A small network was shown many inputs. Here are its activations along a few directions, one row for each input.
In each table, some parts of the input vary, and every possible input appears once, in random order.
A made-up example of a description, with smaller parts first: one of 4 places along a line, together with either a single point or one of 11 places around a ring or (one of 3 separate values, together with one of 5 places around a ring).
Shared parts are said once, and a part with two or three values counts as separate values.

Table:
x1: 68 -23 -64 11 -22 -22 -59 33 57 -62 6 -11 40 -9
x2: 74 -35 -25 -35 -10 -42 -64 -36 51 -51 -31 -6 55 -40
x3: -65 46 -38 2 33 -48 45 16 -35 33 73 -49 -22 60
x4: 98 -46 -18 -37 -27 82 61 8 73 -28 7 -23 82 7
x5: -45 -28 56 21 -50 -6 -14 -21 -51 25 -50 68 -3 -34
x6: -58 54 1 -66 94 -36 -39 8 -4 31 -17 -28 -1 -2
x7: -41 62 -63 -12 83 -42 1 27 -19 18 -10 -52 -23 30
x8: -57 64 44 -3 31 -16 34 -10 -35 58 70 -69 -32 2
x9: -72 47 64 -39 62 -48 8 -2 -13 53 8 -46 7 -35
x10: 7 -21 9 -9 -32 119 73 7 7 17 -52 66 -17 36
x11: -42 23 18 -51 80 65 89 15 15 28 -13 -73 23 74
x12: -20 -16 9 -6 -7 14 -74 1 -15 8 -75 91 -37 -11
x13: 71 -36 -34 31 -41 -27 -12 18 41 -57 73 -6 21 5
x14: -24 -17 -14 58 -45 19 -2 26 -29 -8 13 76 -81 29
x15: -12 -5 -56 48 -10 16 -33 14 -25 -14 -66 70 -58 14
x16: -25 -6 52 52 -59 41 0 -10 -58 15 11 49 -65 -15
x17: 77 -23 19 37 -48 -16 7 -51 7 -34 58 -39 39 -40
x18: 65 -40 40 -4 -32 -54 -19 -42 33 -32 -6 -20 72 -71
Changing only one part turns x17 into x16. The same change can be made to x13. Which row results?
> x14
What do these inputs look like to the network?
> one of 3 separate values, together with either a single point or one of 5 places around a ring
List by row number the other rows that have the choice among 3 separate values in common with x3.
> x6, x7, x8, x9, x11

Table:
x19: 31 -52 -14 4 -26 39 -1 1 22 -25 -14 21 23 21
x20: 24 -41 -42 27 -26 7 -24 19 14 -32 -19 31 7 12
x21: -45 35 -30 -8 33 6 4 28 -17 24 -24 12 -34 27
x22: 15 -42 32 27 -48 -18 -48 -16 -5 -20 0 37 9 -37
x23: -34 23 42 4 9 41 55 4 -19 29 15 -13 -30 23
x24: 26 -22 -24 26 -42 -17 -35 -18 -4 -32 -17 40 3 -12
x25: -47 45 -9 2 20 -23 -9 -5 -39 19 -10 18 -44 9
x26: -44 34 8 -23 33 38 23 14 -6 17 -16 5 -13 42
x27: 1 44 -5 -55 71 -58 29 1 28 23 48 -98 31 -10
x28: -56 28 46 5 12 -27 -9 -9 -42 35 -8 11 -30 -26
x29: 85 -12 -24 -27 16 -33 -12 -13 55 -25 36 -82 67 -44
x30: 43 -42 20 19 -52 45 28 -7 14 -13 10 17 11 -5
Changing only one part turns x27 into x29. The same change can be made to x26. Which row results?
> x19
What do these inputs look like to the network?
> one of 2 separate values, together with either a single point or one of 5 places along a line
Change only the choice among 2 separate values in x21. List by row number the other rows that result.
> x20

Table:
x31: 42 -68 13 32 -69 50 -39 0 18 -37 -15 44 22 -2
x32: 6 -33 9 44 -60 -27 -43 -24 -23 -27 -20 79 -22 -25
x33: -71 47 52 -28 54 -3 57 28 -13 59 27 -37 -22 9
x34: 62 -8 -12 7 -6 -30 -45 23 37 -33 9 -24 39 -56
x35: -80 78 35 -22 60 16 35 -4 -43 61 -2 -35 -38 7
x36: 72 -42 -11 12 -17 -24 -25 -29 25 -39 25 -24 44 -26
x37: 70 -2 -21 12 -13 -40 -39 4 38 -41 21 -23 18 -34
x38: 73 -50 -8 -31 -39 1 -7 -24 49 -41 -12 1 69 -9
x39: -70 80 21 -12 51 5 43 -12 -51 55 12 -37 -52 18
x40: -62 49 38 -17 46 -14 66 18 -21 53 42 -39 -37 20
x41: 81 -48 -18 -14 -42 -2 -1 -36 44 -50 17 1 56 -1
x42: -105 69 -1 -34 82 -25 20 36 -19 43 -2 -20 -30 46
x43: -94 71 -15 -24 73 -35 28 27 -27 38 12 -23 -44 57
x44: -88 64 -7 -35 72 7 14 7 -45 69 -13 -18 -44 19
x45: 68 -60 -36 28 -59 51 21 5 27 -40 -29 35 9 15
x46: -2 -33 21 30 -55 -21 -48 -11 -23 -22 -46 81 -8 -31
x47: 62 -63 -29 25 -52 64 10 19 34 -32 -38 35 33 -4
x48: 66 -45 1 2 -8 -13 -34 -17 33 -32 8 -23 60 -38
x49: -77 66 -20 -24 63 -3 22 -2 -53 63 2 -20 -57 30
x50: 46 -69 -13 48 -81 43 -34 -7 13 -47 2 49 4 6
What do these inputs look like to the network?
> one of 2 separate values, together with either one of 4 places along a line or one of 6 places along a line
Changing only the choice among 2 separate values turns x31 into x50. The same change can be made to x38. Which row results?
> x41
Change only the place on the line of 4 in x35. List by row number the other rows that result.
> x33, x42, x44

Table:
x51: -51 49 -35 -1 45 18 42 6 -27 38 25 -30 -45 46
x52: -35 57 6 -15 47 12 58 24 -14 30 25 -47 -32 28
x53: -52 47 35 -40 60 -7 28 24 5 45 0 -43 -7 3
x54: 45 -50 -23 -3 -23 0 -19 9 38 -40 -14 20 39 3
x55: 63 -40 12 5 -41 12 11 -24 20 -20 23 -8 32 -18
x56: -75 -21 29 43 -50 58 -11 0 -53 19 -71 108 -52 21
x57: -48 52 3 -37 61 20 46 26 -4 33 -8 -41 -12 30
x58: 60 -46 -6 13 -43 -1 13 -12 30 -34 18 -2 28 1
x59: -49 59 -2 -7 30 -58 -9 -22 -39 21 23 -11 -35 1
x60: 49 -49 -6 -11 -19 5 -4 -10 33 -32 -12 9 50 7
x61: 56 -40 -23 18 -41 -10 -4 2 28 -42 19 11 21 -3
x62: 51 -30 -27 34 -40 -9 -32 11 23 -45 19 17 12 -16
x63: -36 49 40 -21 50 -12 37 24 -8 45 36 -43 -28 4
x64: 59 -29 18 8 -30 12 -8 -34 11 -17 23 -8 25 -43
x65: -63 40 27 -28 54 -40 0 7 -19 38 -3 -30 -6 -14
x66: -53 50 -6 -32 47 -50 -20 -18 -34 26 -13 -1 -19 5
x67: 54 -23 -22 43 -44 -10 -49 5 18 -43 9 12 8 -21
x68: 55 -32 12 -10 -19 19 -20 -32 19 -14 -20 2 45 -40
x69: 48 -31 -30 13 -28 -5 -58 9 23 -41 -35 18 18 -20
x70: 51 -43 8 -16 -26 19 -2 -22 29 -17 -11 -1 51 -16
x71: -58 43 -41 -25 57 23 35 7 -19 41 -14 -26 -27 48
x72: -48 41 31 -9 44 -46 9 8 -31 38 33 -31 -26 -13
x73: -63 -18 31 64 -64 52 4 -2 -62 17 -37 101 -72 21
x74: 39 -33 -30 13 -26 -3 -46 12 32 -43 -16 24 31 -14
What do these inputs look like to the network?
> one of 2 separate values, together with either a single point or one of 5 places along a line or one of 6 places along a line
Changing only the choice among 2 separate values turns x65 into x72. The same change can be made to x70. Which row results?
> x55
Change only the place on the line of 6 in x74. List by row number the other rows that result.
> x54, x60, x68, x69, x70
Start at x59 and move only the place on the line of 5, one step at a time. The first step leads to x72. Which rows follow, in order?
> x63, x52, x51
